A small network was shown many inputs. Here are its activations along a few directions, one row for each input.
In each table, some parts of the input vary, and every possible input appears once, in random order.
Descriptions start from the smaller parts, as in this example, which fits no table here: one of 6 places along a line, together with either a single point or one of 9 places around a ring or (one of 2 separate values, together with one of 5 places around a ring).
Shared parts are said once, and a part with two or three values counts as separate values.
(in the rows, 128 means zero)

A family of inputs:
x1: [113 135  87 187 125  92 166 121 123  36 177 125]
x2: [ 90  94 149 142 176 125 101 185 246 118 147 134]
x3: [104  98 133 105  95  83  66  82  88 168 118 122]
x4: [101  60 172  78  88 132  91  71  74 161 114 131]
x5: [133 194  35 149 107 114 138 147 134  61 158 151]
x6: [123 187 185 147 126 215 219 124 124 128  52  64]
x7: [ 87 147 127 200 140  80  93 115 151  53 146 166]
x8: [184 124 170  86 126 131  82 113  62 158  49 123]
x9: [121  95  94 115  97  90 160  71  75 178 134 108]
x10: [186 139  91 111 121 108 159  76  82 176  90 109]
x11: [132 157 209 167 109 223 123 141 128 119  42  64]
x12: [ 99 187  59 173 137 120  52 148 143  81 134 179]
x13: [186 128 135  92 149 134 179 100  46 177  62 121]
x14: [170  84 168  81 121 173 199  60  58 168  92 141]
x15: [141 202  62 117 109 121 137 199 159 127 190 155]
x16: [ 95 117 167 175 175  97  99 113 201  73 180 141]
x17: [150  71 203  66 106 168 102  78  63 148  81 141]
x18: [173 134 129 101 112 103  61  88  96 160  80 113]
x19: [ 98 100 115 113 173 124 180 192 217  99 168 103]
x20: [129 183  77 156 136 141  46 199 166 145 177 174]
x21: [118 123 129 155 141 139  85 231 214 161 171 153]
x22: [119 146 112 110 129 117 173 234 199 142 180 134]
x23: [115  64 135  93 100 137 186  58  59 178 125 126]
x24: [103 104 127 154 174 104 173 125 164  57 207  96]
Changing only one part turns x15 into x20. The same change can be made to x24. Which row results?
> x16
What is each input in this table made of?
> one of 2 separate values, together with either a single point or one of 5 places around a ring or one of 6 places around a ring
Which other rows does x6 become when the choice among 2 separate values takes its other values? List them by row number.
> x11
A walk changes only the place on the ring of 5. It starts at x14 and steps to x13. List the rest of the walk in order.
> x10, x9, x23

A family of inputs:
x25: [139 119  92 119 126  95 190  77  81 118 132 115]
x26: [124  93  83 106 105  70 125  64  72 132 157 148]
x27: [114  89 194 114 144 179 202 128 151 137 113  88]
x28: [ 73 149  76 190 176  89 135 214 250  37 242 159]
x29: [155 141  80 109  94  90  68 104  71 168 116 168]
x30: [123 130 144 132 132 153 229 108 113 113 117  92]
x31: [116  82 139 122 114  83  90  66 107 118 145 141]
x32: [142 128 131 123 103 110  32 103 100 154 107 163]
x33: [165 167  78 113 115 125 133 114  71 148  98 132]
x34: [141 117 197 114 137 162  73 144 140 162  77 123]
x35: [ 84 199  55 190 152 110  73 247 252  73 205 154]
x36: [109  65 193 117 148 142 132 102 142 130 115 108]
x37: [148 139 191 111 131 205 140 169 139 164  82  98]
x38: [161 175 138 131 116 179 169 150 103 138  86 102]
Changing only one part turns x35 into x28. The same change can be made to x32. Which row results?
> x31
What is each input in this table made of?
> one of 2 separate values, together with either a single point or one of 6 places around a ring
Which other rows does x29 become when the place on the ring of 6 takes its other values? List them by row number.
> x32, x33, x34, x37, x38

A family of inputs:
x39: [146 160 118 154 133 120  45 104  90 109  74 126]
x40: [122 112 208 112 141 174  73 113 132 124 100 132]
x41: [125 193  71 155 133 107 163 168 138  82 188 151]
x42: [133 119 150 131 137 102  33  79 118 118 106 136]
x43: [133 128  96 111 163 123 174 192 185 110 163  92]
x44: [159  94 151  99  77 137 187  33  15 117  43  88]
x45: [119 154  76 188 105  96  74 104 103  92 146 136]
x46: [ 95 112 160 164 171 126 173 125 210  75 149 115]
x47: [112 135  53 108 138 102 146 176 153  99 202 160]
x48: [103 110 103 163 108  83  59  75 134 100 175 139]
x49: [147  51 167  74 124 112 182  40  27 196 110 110]
x50: [105  89 188 121 132 155 146 169 177 170 136 101]
x51: [125 175 149 137 123 182 170 180 155 147 105  84]
x52: [111 152 133 191 171 139 184 157 174  65 119 109]
x53: [145  90 193 108 128 151  90 165 136 178 118 152]
x54: [109 138  40 103 102  88  96 136 130 147 166 171]
x55: [138 153 176 132 136 196  85 136 105 112  69 127]
x56: [ 90  95  85 121 111  63  73 128 129 138 179 166]
x57: [118 189  55 151  95  91 108 137 104 127 157 161]
x58: [108  92 136 133 173 104 165 174 194 111 168 107]
x59: [138 118 140 112 121 174 153 186 175 175 130  83]
x60: [142 102 136 107 126  79  50 128 128 169 119 159]
x61: [175 124 147  96 107 173 107 176 143 183 110 150]
x62: [138 186 111 150 161 131 190 183 170  91 146  89]
x63: [159 195  96 128 113 110  78 135 104 154  94 148]
x64: [164 179 152 119 113 187 112 169 116 155  88 133]
x65: [ 98 111 115 171 143 100 130 108 176  63 199 159]
x66: [ 94  95  97 127 143  88 133 157 166  97 211 166]
x67: [159 140  86  91 115  94  69 137 132 176  98 162]
x68: [174  83 107  70 131 140 195  43  32 213  94 114]
x69: [142  65 195  73  90 118 177   8  33 128  91  93]
x70: [ 91 147 176 153 137 196 156 149 151 110  81  94]
x71: [114 158  92 196 140 116 144 137 142  54 174 153]
x72: [ 76 107 205 137 141 173 148 128 177 121 109 103]
x73: [171 129 119  91  98 151 211  47  21 174  63 109]
Changing only one part turns x39 into x67. The same change can be made to x44. Which row results?
> x68
What is each input in this table made of?
> one of 5 places around a ring, together with either a single point or one of 6 places around a ring
A walk changes only the place on the ring of 5. It starts at x51 and steps to x59. List the rest of the walk in order.
> x50, x72, x70
A walk changes only the place on the ring of 6. It starts at x42 and steps to x48. List the rest of the walk in order.
> x65, x46, x72, x40
